Each row below holds a small network's activations on one input, seen along a few directions.
In each table, some parts of the input vary, and every possible input appears once, in random order.
Descriptions start from the smaller parts, as in this example, which fits no table here: ring(5) and (point or (values(2) and line(4)) or ring(11)).
Shared parts are said once, and a part with two or three values counts as separate values.

Other details of the inputs shift rows strongly along three fixed directions, in all tables alike. That doesn't count.

Rows:
R1: -12, -9, -17, 4, 2, 13, -2, -8, -14, -12, -7
R2: 15, -36, -9, -19, 16, 24, -15, 31, 43, 18, 46
R3: -15, 9, -17, 8, 5, 7, -18, -10, -10, 2, 20
R4: -11, 2, 23, -37, -6, -30, 14, 10, 0, -37, -12
R5: 5, 6, 41, -1, -2, -36, 30, 10, 11, 12, -22
R6: 15, -11, 12, 5, 22, 29, -8, -13, 31, 36, 20
R7: -13, 4, -22, 8, 2, 6, -2, 7, -15, 0, -3
R8: 12, -4, 26, 11, -10, -30, 8, -6, 19, 21, -15
R9: 9, 3, -26, 1, 4, 0, -12, -2, -19, -11, -10
R10: 7, -1, -17, 11, -12, 8, -10, 8, -15, -12, -3
R11: -14, -11, -7, -18, 16, 25, -14, 0, 17, -15, 28
R12: 2, 7, 9, 48, 13, 9, 11, -15, -2, 33, -11
R13: -3, 28, 17, -44, -16, -19, 29, 4, 30, -33, 7
R14: 5, 9, -16, -6, 2, -7, -1, -1, -36, -15, -9
R15: -20, 14, -21, 3, -11, -13, -9, -7, -27, -8, -9
R16: 18, -20, 19, 26, 4, -6, 14, -14, 12, 15, -23
R17: -14, 14, -14, 5, -17, 6, -6, 1, -24, -17, -15
R18: 9, 7, 15, 47, -1, 19, 4, -21, -3, 27, -11
R19: 1, -1, 30, -26, -8, -33, 7, 10, 15, 4, 6
R20: 8, -15, -3, -22, -5, 18, -11, 22, 1, -8, 32
R21: -4, 5, -21, -3, 3, 10, -9, -8, -16, -1, -9
Description of these inputs: point or (line(4) and values(5)).
Q: Change only the line(4) part in R6. List by row number the other rows that result.
A: R9, R14, R21
Q: Change only the values(5) part in R14. List by row number the other rows that result.
A: R4, R5, R19, R20
Q: Change only the values(5) part in R2. List by row number the other rows that result.
A: R8, R9, R10, R16

Rows:
R22: -7, 12, 31, -13, -8, -11, 6, 4, 30, -5, 5
R23: -6, 3, -53, -1, 0, -9, -17, 1, -40, -25, 0
R24: 29, -34, -26, 23, 10, 27, -3, -12, -11, 16, 20
R25: -22, 5, -34, -5, -12, -5, -20, 12, -48, -33, -9
R26: 14, -5, 26, -16, -9, -14, 14, 16, 27, -8, 6
R27: 6, -5, -24, 25, 12, 30, -2, -8, -2, 35, 20
R28: 11, -26, 6, -27, 4, -1, -14, 7, 23, 10, 28
R29: 6, 11, 46, -5, -15, -40, 25, -1, 4, 16, -29
R30: -18, 30, -20, -54, -14, 7, -22, 10, 7, -48, -1
R31: -10, 26, 51, -12, -12, -35, 32, -9, 19, 3, -31
R32: 15, -11, -22, 24, 2, 9, -10, 10, -6, 16, 16
R33: 17, 4, 9, 48, 10, -18, 16, -15, -21, 29, -41
R34: -4, 3, -43, -2, -4, 7, -7, 9, -54, -25, 8
R35: 6, -5, -7, 18, 6, 13, 6, -24, 1, 5, 2
R36: -15, -2, -52, 5, -3, 4, -20, 15, -41, -23, -4
R37: -3, 2, 11, 37, -3, 9, 17, -20, -5, 9, -27
R38: -1, -10, 14, -23, 6, 20, -6, 5, 32, 25, 37
R39: -25, 20, -17, -30, -1, -20, -9, 0, 6, -30, 0
R40: 20, -8, -3, 41, -4, 6, -5, -4, -21, 28, 3
R41: -1, 21, 47, -3, -9, -23, 40, -12, 23, 6, -27
R42: -5, 29, 30, 42, -11, -38, 21, -43, -19, 17, -56
R43: -28, 16, -6, -38, 8, 1, -21, 11, 0, -30, 16
R44: -11, -20, 9, -19, 5, 24, -11, 10, 34, 4, 25
R45: 22, -23, -31, 19, 10, 25, -4, 7, -12, 35, 25
R46: 2, 4, 24, -5, -3, 4, 11, 1, 35, -1, 11
R47: -6, 12, -24, 14, 4, -7, -12, -3, -56, -18, -16
R48: -2, -14, 12, -24, 21, 22, -10, 7, 32, 5, 30
R49: 11, -20, 8, -26, -1, 7, -10, 26, 28, -3, 37
R50: 1, -12, 12, -23, 21, 25, -2, 6, 37, -1, 27
R51: 6, -24, 23, -10, -4, -2, 3, 13, 23, 8, -1
R52: 12, -14, 4, 33, -5, 2, 16, -6, -14, 9, -25
R53: 23, -30, -17, 24, 21, 30, -11, 0, -16, 21, 19
R54: -13, 9, -3, -41, -12, -36, -1, 10, -11, -45, -9
R55: -31, 37, -8, -27, -13, -25, -6, 15, 4, -40, -2
R56: 21, -7, 6, 30, 10, 1, 16, -9, -18, 8, -20
R57: 28, -14, -7, 32, 2, 15, 20, -8, -22, 23, -1
R58: -3, 11, 42, 0, -5, -30, 21, -23, 23, 6, -28
R59: 4, -1, -7, 33, 2, 24, -13, -10, -4, 25, 20
R60: -34, 13, 0, -23, -9, -4, -14, 7, -1, -24, -3
R61: -3, -9, 4, -19, 24, 17, -11, 9, 39, 15, 25
R62: 5, 30, -27, 2, -19, -8, -7, -6, -46, -33, -44
R63: -11, -4, 20, -1, 0, -1, 3, 3, 38, 18, -8
Q: Changing only one part turns R39 into R23. The same change can be made to R35. Which row results?
A: R24
Q: Changing only one part turns R32 into R55. The same change can be made to R29. Which row results?
A: R38
Q: Describe the family of inputs behind these rows.
A: values(2) and (point or (line(4) and values(5)))
Q: Change only the line(4) part in R52. List by row number the other rows that result.
A: R25, R36, R51
Q: Change only the values(5) part in R34. List by row number the other rows that result.
A: R49, R51, R53, R54
